These are the activations of a small neural network, seen along a few directions. Each row is one input.
In each table, some parts of the input vary, and every possible input appears once, in random order.
Descriptions start from the smaller parts, as in this example, which fits no table here: one of 2 separate values, together with either a single point or one of 11 places along a line or (one of 4 places along a line, together with one of 8 places around a ring).
Shared parts are said once, and a part with two or three values counts as separate values.

Table:
r1: [ 20 -12 -22  29  26  41  33   9  42 -21 -23]
r2: [ 8  6 15  0 58 16 47 -5 -7 10 20]
r3: [-24  10  -5  -4 -78 -74 -84  19  13  23   5]
r4: [-27  -3 -22  13  42  47  13  11  -5  37  16]
r5: [-28   8  37  15  14  61   3  43 -17  63  -3]
r6: [ 14 -14  -2  -6  50  11  53  -7  10  -2 -27]
r7: [ 11   5 -25 -44 -89 -43 -87   6   0  19  11]
r8: [-22 -21 -38   4  35  42  17  10  15  25 -29]
r9: [ 39   5  10 -37 -69 -71 -44 -58 -37 -51  20]
r10: [-23  24  19   9  22  46  53  35 -21   4  10]
r11: [-23  17 -20 -13 -75 -88 -33   7  13 -38  20]
r12: [ 14 -26  -2  34  19  56 -17  17  45  38 -34]
r13: [-12 -18 -10   5  26  44   2   9  23  62 -40]
r14: [ 10  12  40  11  63  21  30 -47 -26   1  14]
r15: [ -7  -5 -30  -2  33  29  52   0  21   3 -28]
r16: [-36   5 -30  -7 -71 -75 -69  18   6 -15  17]
r17: [-13  15 -13   6  40  34  46   2   3  15  18]
r18: [  -1    6    7  -13  -60 -106  -28   -1    0  -40   20]
r19: [ 18  -7  23   6  55  15  36 -50 -10 -10 -32]
r20: [  5 -29 -30  34  29  54  -2  18  36   1 -24]
r21: [-37   7  10  15  23  59  19  44 -27  26   8]
r22: [ 35  -1 -14 -51 -73 -75 -29 -15 -16 -43  26]
r23: [ 41 -22   6  24  43  22  35   1  31 -26 -21]
r24: [ 44 -16  32  37  47  27  18 -42  11 -34 -27]
r25: [ -2  14  47   3  39  28  54  28 -31  -1  11]
r26: [  1  20  72  15  43  33  37 -15 -50 -10   5]
r27: [ 12  11 -41 -52 -87 -57 -35  -7  -1 -41  25]
r28: [ -1  -1 -51 -46 -82 -44 -72   4  -7 -19  22]
r29: [-17  -1   6  14  32  48  -2  10   4  74   6]
r30: [   3   12   31    0  -55 -101  -44  -43  -20  -48   14]
Describe the family of inputs behind these rows. -> one of 5 places along a line, together with either one of 2 separate values or one of 4 places along a line
The inputs of r4 and r14 match in every part but the place on the line of 5. If r20 is changed in the same way as r4 into r14, which row does it become? -> r24
Change only the place on the line of 4 in r17. List by row number the other rows that result. -> r1, r10, r15
Change only the place on the line of 4 in r25. List by row number the other rows that result. -> r2, r6, r23
Which other rows agree with r5 in the place on the line of 5? List them by row number. -> r3, r7, r12, r13, r29

Table:
r31: [-12  16 -33 -43 -91 -86 -42  10 -10 -35  33]
r32: [-20   7 -22 -13  23  27  33  15  -6  18  10]
r33: [-31   2 -24   9  13  36  24  49  14  21   1]
r34: [ 35 -14  -1   3  25  26  19 -22   8 -18 -17]
r35: [ 11   6  39   4  18  27   4 -11 -28  13   4]
r36: [ 27 -12  15  20  31 -10  24 -31  15 -34 -19]
r37: [-13   2  16   5  23  31  -6  -2 -13  46  -1]
r38: [ 11 -18 -24   4  30  30   9 -13  23  16 -22]
r39: [  3  11   1 -14  18  23  44   6 -21 -16  15]
r40: [ 20  -9 -35 -26 -82 -81 -67 -19  20 -37   2]
r41: [  3   9  54  20  24  -9   9 -20 -21  -3   2]
r42: [ -5  14  17   4  24 -14  49  -3 -14 -32  12]
r43: [  0 -23 -25  26  20  39  -1  20  43  19 -31]
r44: [ -5  12   5 -25 -89 -79 -82  -8 -17  -7  23]
r45: [-24  -3  14  26  13  40 -16  31   7  49 -10]
Describe the family of inputs behind these rows. -> one of 3 separate values, together with either a single point or one of 4 places along a line
The inputs of r36 and r42 match in every part but the choice among 3 separate values. If r43 is changed in the same way as r36 into r42, which row does it become? -> r33
Change only the place on the line of 4 in r37. List by row number the other rows that result. -> r35, r41, r45
